These are the activations of a small neural network, seen along a few directions. Each row is one input.
Each table varies a few parts of the input and shows all the possible inputs, shuffled.
A made-up example of a description, with smaller parts first: line(4) and (point or (values(2) and ring(5)) or ring(11)).
Shared parts are said once, and a part with two or three values counts as separate values.
In the rows, zero is written as 128.

Other details of the inputs vary at random and push rows far along three fixed directions, the same in every table; ignore that.

Rows:
R1: [ 98 128 100 201 119 160 143  98 148 124 159 158 139  80]
R2: [ 89 148 115  95  75 174  56 111 111 168 148 125  80  90]
R3: [169 157  96  98 134 130 126 118  77  46  37 109 148 181]
R4: [172 100 129 153 171  97 174 146 163 142 173 120 130 130]
R5: [140 122 166 117 111 155 160 118 111 123 130 118 131 139]
R6: [ 69 136 100 199  79 125  87  68 144 127 107 180 145  83]
R7: [136 101 153 158 139  73 115 121 195 143 198 126  97  78]
R8: [210 118 167 135 196  73 174 221 252 110 154  87 167 121]
R9: [134 142  69 177 147  97 109  99 149  99 115 123 144 125]
R10: [185 139 116 131 138  93  99 142 100  70  99 123 169 174]
R11: [164 135 153  39  98 132 130 126  88  82  79 100 117 169]
R12: [105 103 132 106  93 129 109 123 163 163 144 156  80  93]
R13: [168 120  95 112 148  82 134 132 137  97 123 114 124 144]
R14: [ 80 150 136 202 140 142 137 111 138 164 162 153 118 107]
R15: [193 114 154 149 206  40 149 187 225 109 196 138 106 153]
R16: [125 102 109 175 139  86 109 113 157  92 106 166 153 119]
R17: [ 63 162 128  95  73 142  98  92  79 127 116 139 105 126]
R18: [155 120 166  93 136 132 158 134 109 175 134  95  98 141]
R19: [118 134 146 195 156 104 158 127 139 122 156 147 155 151]
R20: [183  99 203  62 150 147 135 183 153 206 198  95  70 141]
R21: [202  96 148 150 194  98 184 155 139  61 121 118 174 177]
R22: [170 106 177  55 122 120 136 157 181 143 180 111  55 113]
R23: [ 84 108  91 189 112 154 136 104 135 147 125 176 144  98]
R24: [ 92 145  83 205 111 125  91  83 141 116  81 172 144  99]
R25: [117 152 152  48 140 121 155 202 146 140 114  88 144 140]
R26: [146 139 115  66 101 108 123 105  64  91  72  99 137 169]
R27: [160 119 174 103 122 143 131 151  96 151 152 114 133 154]
R28: [ 90 130 141 165 139  90 108 121 163 115 178 154 112 101]
R29: [ 89 150 131 110  87 201 136  88  68 139  95 122 111 115]
R30: [ 46 136 113 179 123 149 133  96  96 123 148 157 144 111]
R31: [149  94 174  94 119 135 160 138 111 153 106 131 131 167]
R32: [141 130 120 136 145 162 151 118 131 119 118 119 135 140]
R33: [ 94 115 156 122  98 172 134 113 117 194 117 144  96 108]
R34: [108 106 149  51 100 155 151 111  57 155 125  98 106 131]
R35: [129 141  87 118 163 131 172 141  71  79  92 135 164 195]
R36: [ 91 123 119  82  86 158  92 106 131 163 103 140  85 113]
R37: [151 114 138 136 139 101 123 126 157  76 136 130 127 118]
R38: [114 128 130  81  92 141  73 125  82 120 131 126 114 115]
R39: [121 139  62 205 139 148 120 116  97 103 131 158 185 120]
R40: [ 81  93 118 212 123 137 134  98 142 140 134 177 155  92]
R41: [121 157 126  75  83 160  71 121  68 141 102 116  97 126]
R42: [146 162 108 159 169  83 124 135 126  77  98 135 141 171]
R43: [101 148  60 105 115 141 138 153  96  83   6 121 223 148]
R44: [190 147  48  93 154 107 109 151  51  22  44 121 189 212]
R45: [108 115 158  69 105 169 142 115 116 211 166  96  68 108]
R46: [106 134 157  63 102 132 135 165 173 199 157  77 113  64]
R47: [134 134 120 199 195 109 156 142 170 127 158 140 144 154]
R48: [150 133 148 102 122 103 116 122 139 153 134 101  84 117]
R49: [ 89 159  89 167 140 119  99 110 152 111 135 148 120 124]
R50: [163 133 134  25 118 150 124 135 109 105  90  91  89 164]
R51: [ 73 138 102 217  95 142 130  66 110 147 144 143 159  85]
R52: [149 103 167  94 136 143 132 154  94 142 157 118 128 142]
R53: [109 139 152 127 101 180 108 124  91 187 151 126 103 104]
R54: [113 105 125 187 143 144 137 121 174 169 141 156 128 113]
R55: [157 138 135 159 160  99 114 200 206 146 164 110 182  88]
Description of these inputs: values(5) and (point or (values(2) and ring(5))).
The inputs of R6 and R11 match in every part but the values(5) part. If R40 is changed in the same way as R6 into R11, which row does it become? -> R21
The inputs of R54 and R47 match in every part but the values(5) part. If R33 is changed in the same way as R54 into R47, which row does it become? -> R14
Which other rows does R1 become when the values(5) part takes its other values? List them by row number. -> R4, R23, R35, R39
Which other rows does R25 become when the values(5) part takes its other values? List them by row number. -> R8, R43, R46, R55
Which other rows does R14 become when the values(2) part takes its other values? List them by row number. -> R42

Rows:
R56: [191 102 148  47 156 117 174 168  61 105  75 100 158 218]
R57: [123 122 136 154 124 121 131 102 153 133 157 146  85 110]
R58: [164 130 142  12 121 140 162 163 100 133  80  75 116 162]
R59: [129 109 181 167 129 133 123 157 198 178 188 138 123  74]
R60: [162 136 108 155 188  67 132 156 138  48  94 132 176 178]
R61: [107 138 134  77  80 135 102 119 128 139 129 112 106 100]
R62: [136 129 103  71 111 177 134 130  67 120  48 113 146 167]
R63: [ 77 146  91 184  94 115  86 105 155 131 146 158 140  66]
R64: [143 121 143  43 146 136 167 155 110 132 107  92 104 157]
R65: [196  99 173 163 199  76 186 169 198 119 174 126 137 164]
R66: [ 86 141 150  83  84 153 114 108  80 128 117 137  95 135]
R67: [113 117 113 203 138 137 137 100 142 151 127 148 146 114]
R68: [113 138 121 172 117 108  98 115 205 160 159 142 105  74]
R69: [ 75 150 126 187 107 131 111 128 171 156 154 141 152  61]
R70: [176 150 160  56 135 128 114 182 122 161 177  72  95 141]
R71: [130 107 233  96 132 126 157 170 187 205 216 124  66 108]
R72: [140 111 186  54 104 131 119 134  83 139 116 111  98 153]
R73: [188  94 155 169 175  95 151 182 197 139 167 134 154 127]
R74: [128 119 156 123 126 111 136 166 186 176 174 124 122  93]
R75: [154  98 182  65 114 129 124 124 125 177 140 116  61 142]
R76: [ 77 141  73 120  66 172  83  86  56 105  75 154 149 111]
R77: [128 134  79 183 183  92 152 147 137  78 107 144 195 152]
R78: [168 155 126  54 167 129 128 169  74 109 134  84 118 188]
R79: [120 139  66 152 112 138 120  68  51  68  52 139 162 148]
R80: [165 111 148  40 119 160 149 155  88 124  90  95 137 166]
R81: [103 120 143  54  60 178  95 103  90 149 121 121  90 102]
R82: [ 99 120 148 165 108 124 118  97 164 144 185 154  90  94]
R83: [120 118 105 244 148 121 143  95 164 133 147 153 159  90]
R84: [130 132 116  43 127 126 128 130  78  81  83 105 125 174]
R85: [144 112 137  67 121 152 158 125  56 116  82 101 150 175]
R86: [ 95 151 113  59 123 153 141 139  56  99  63 109 153 167]
R87: [ 78 128 125 160 129 136 132 120 165 151 168 134 126  83]
R88: [161 127 120 138 157  99 141 123 136  98 109 141 120 178]
R89: [ 81 145  82 207 122 151 147  81 122 113 117 158 149 106]
R90: [161  90 195  59 112 122 132 132 123 156 154 107  77 141]
R91: [ 47 150  85 137  84 160  96  71 109 129 121 146  99  74]
R92: [112 132  90 124 100 180 129 108  85 118  75 126 151 118]
R93: [164 109 199  75 118 100 122 159 218 192 199 101  44  80]
R94: [207  99 127 189 193  50 146 150 153  73 125 143 174 180]
R95: [ 53 179  58 166  65 216  58  73  39 137 125 136 142  76]
R96: [197 121 114 184 196  65 163 171 195  81 123 114 200 153]
R97: [143 121 125 174 167 101 165 145 146 111 141 149 158 155]
R98: [ 44 133 143 143  80 184 126  88 141 209 170 153  68  72]
R99: [ 67 178 109 120  83 194  96  87  51 154 162 129  96 111]
R100: [178 108 164  69 187 101 171 185 166 146 133  98 103 176]
R101: [131 141  74 171 169  93 121 117 145  78  91 143 150 155]
R102: [ 59 144  76 168 109 126  96  95 115 107 125 161 139  98]
R103: [163 128  78 187 151 111 109 112 143  81  83 150 167 145]
R104: [156 106 138 197 140 108 111 121 209 142 175 147 109  74]
R105: [ 98 144 107 117  83 159  88 104  77 101  79 140 148 117]
R106: [142 128 192  72 110 161 109 139  95 205 208  96  60 117]
R107: [136 147  74 172 153 113 139 133 148 101  79 127 182 142]
R108: [145 149  99 176 148  79 109 138 149  69  97 135 184 135]
R109: [142 127 114 207 164 107 145 126 117  88  97 141 203 151]
R110: [ 95 115 157 169 110 115 116 114 173 166 204 165  80  88]
The inputs of R83 and R64 match in every part but one. If R94 is changed in the same way as R83 into R64, which row does it become? -> R102
The inputs of R97 and R73 match in every part but one. If R88 is changed in the same way as R97 into R73, which row does it become? -> R103
What do these inputs look like to the network? -> ring(5) and (point or (values(2) and line(5)))
Which other rows does R71 become when the values(2) part takes its other values? List them by row number. -> R66
Which other rows does R107 become when the ring(5) part takes its other values? List them by row number. -> R62, R67, R98, R100
List by row number the other rows that have the ring(5) part in common with R69. -> R58, R61, R63, R68, R70, R74, R93, R96, R107, R108
